Each row below is a small network's average activation on inputs in which a field has the value named, seen along a few directions.
Values that are neighbours, or in one group, have similar rows; names and order tell nothing.
Strong random noise was added to every row along 11 fixed directions; ignore it. To show where, here is one row again and again, with new noise each time:
[145,-159,328,111,104,-411,-228,0,-199,-187,70,-56,-141,-26,-157,261,-101,-150,50,-79,-3,-7,235]
[159,-134,354,103,-61,-139,-113,-19,-129,173,-138,-132,74,-410,55,170,82,94,-133,7,-96,-96,561]
[-236,72,-118,-272,-247,326,-132,-247,-406,522,-13,-111,-49,-179,-157,-301,-30,-224,-78,132,-170,-25,-90]
[83,-15,49,-52,-182,-176,111,-233,-6,39,-54,178,-286,145,-104,108,87,49,167,82,-53,-160,60]
[36,-85,-172,92,96,-23,56,-141,-214,-168,-107,216,-103,-148,58,135,-248,37,45,-85,74,109,-39]
[199,7,-15,-247,-56,260,111,25,-106,163,-148,-170,-85,-31,179,-161,392,231,2,309,-180,-81,-157]
[-27,40,-188,60,-82,214,-135,142,69,-370,7,-248,10,113,78,-232,-18,166,30,34,-25,135,-203]
[113,-72,247,-128,-210,-240,156,90,-10,-319,-87,176,-213,243,-222,292,174,-34,-33,15,-157,2,287]
[154,20,191,-160,-33,120,-17,15,-370,46,41,-307,-8,-167,46,-73,107,202,43,96,-109,262,267]
[42,75,-147,106,-1,312,71,-139,-12,-94,-102,-65,156,-86,-154,-296,-195,-101,-224,-58,95,26,-187]
[-133,-153,-136,-182,-154,-137,60,107,-346,-121,-181,497,-433,8,136,677,155,145,206,79,-297,162,290]
[64,68,-5,-98,-4,132,220,-96,61,310,-165,281,-54,137,-295,27,220,-326,-224,132,-121,-269,-173]
[-86,94,-147,-172,8,81,-33,51,-176,-19,164,-86,-120,209,-22,-172,0,0,173,71,-67,227,-215]


J, 12 values:
j7: [-152,-11,99,32,-186,8,17,-47,78,71,-65,-116,191,-253,160,2,-27,175,-72,-114,49,-7,307]
j6: [-123,-114,19,-178,-75,-280,392,134,147,327,-176,347,150,-361,394,212,34,118,-150,-64,-63,-161,311]
j11: [90,-150,-10,271,30,115,-356,-48,217,-3,-254,-210,35,-309,292,44,98,159,-102,76,77,-390,-81]
j2: [-89,-176,-79,-412,-133,-37,246,93,-159,-402,-188,305,-171,73,60,302,90,17,6,10,-89,88,-53]
j5: [-43,156,-31,-368,93,-47,449,213,-166,220,140,276,88,113,132,60,77,145,52,-92,-34,473,322]
j3: [-194,59,-332,308,-272,465,-183,-387,-34,-235,-166,81,-67,-118,-164,215,-263,-6,16,-85,92,-52,-67]
j4: [-102,62,-172,322,122,-210,245,29,533,181,17,443,209,34,38,-21,-143,-18,-86,-187,142,-104,131]
j12: [-203,82,-2,17,119,205,-152,469,-44,-149,-32,100,45,137,-187,445,185,-264,-174,38,-221,73,-24]
j1: [-256,-201,-187,343,175,-213,-291,80,227,-190,3,332,117,-121,101,231,-424,-216,-58,-304,211,-18,-86]
j10: [-258,-144,-27,-91,-217,-304,-47,259,228,-276,73,-5,43,56,249,39,-67,101,43,-44,-21,-81,28]
j9: [169,31,105,24,51,81,-55,-226,-498,86,101,-31,-247,-14,-118,345,-38,150,283,51,-11,288,243]
j8: [297,-27,452,-177,239,-124,-22,228,147,619,66,-118,-65,72,116,192,790,27,72,328,-220,-305,148]
The values of J form 4 separate groups.
Question: Which other values are in the same group as j4? Give them in the order they are listed.
Answer: j5, j9
Question: Which other values are in the same group as j3? Give them in the order they are listed.
Answer: j7, j2
Question: Which other values are in the same group as j11? Give them in the order they are listed.
Answer: j1, j8

U, 12 values:
u5: [275,74,-118,370,70,560,111,113,14,-347,-384,42,121,-142,-142,316,235,166,-322,105,-173,35,104]
u10: [-384,159,-528,165,-65,329,161,73,374,448,-201,301,276,-248,344,-58,-78,182,-73,-27,-55,-142,-70]
u4: [-73,182,-227,384,88,152,256,-316,479,13,-92,364,72,89,-154,127,-142,-50,93,-195,270,-158,-133]
u9: [337,115,332,145,-159,-61,267,-315,48,-359,-102,101,-138,289,-695,268,47,-243,-229,-79,64,-194,132]
u3: [710,50,186,354,552,50,-35,-41,-175,27,-97,29,-359,29,109,752,480,482,347,201,-30,116,220]
u11: [-254,-77,-211,78,-480,-144,-261,-114,130,49,41,185,-374,96,366,154,31,498,477,52,-115,72,372]
u8: [-229,40,-103,40,-611,507,-87,-15,16,-701,-234,-48,-138,5,-151,338,36,248,-4,-70,-112,131,365]
u2: [40,-488,174,-297,38,-412,-199,69,-522,-246,-155,-35,-52,-401,141,-38,-283,-291,-224,-26,-35,-54,19]
u6: [76,-20,-77,-198,-345,-383,470,-74,407,-384,-23,195,-226,319,279,-106,3,384,223,53,76,-150,-157]
u1: [-168,-159,11,-95,-331,-154,160,31,786,18,-239,149,272,122,43,-359,130,-230,-434,23,107,-724,-333]
u7: [-238,193,-199,47,-86,-3,165,157,92,-171,65,452,-176,405,-179,296,55,6,125,-153,-121,332,258]
u12: [-153,-47,439,300,-609,-67,-226,167,370,-432,-30,-311,319,1,-597,-226,-199,-311,-514,-255,-57,-148,636]
The values of U form 4 separate groups.
Question: Which other values are in the same group as u6? Give them in the order they are listed.
Answer: u10, u9
Question: Which other values are in the same group as u12? Give them in the order they are listed.
Answer: u5, u2
Question: Which other values are in the same group as u4? Give them in the order they are listed.
Answer: u8, u1
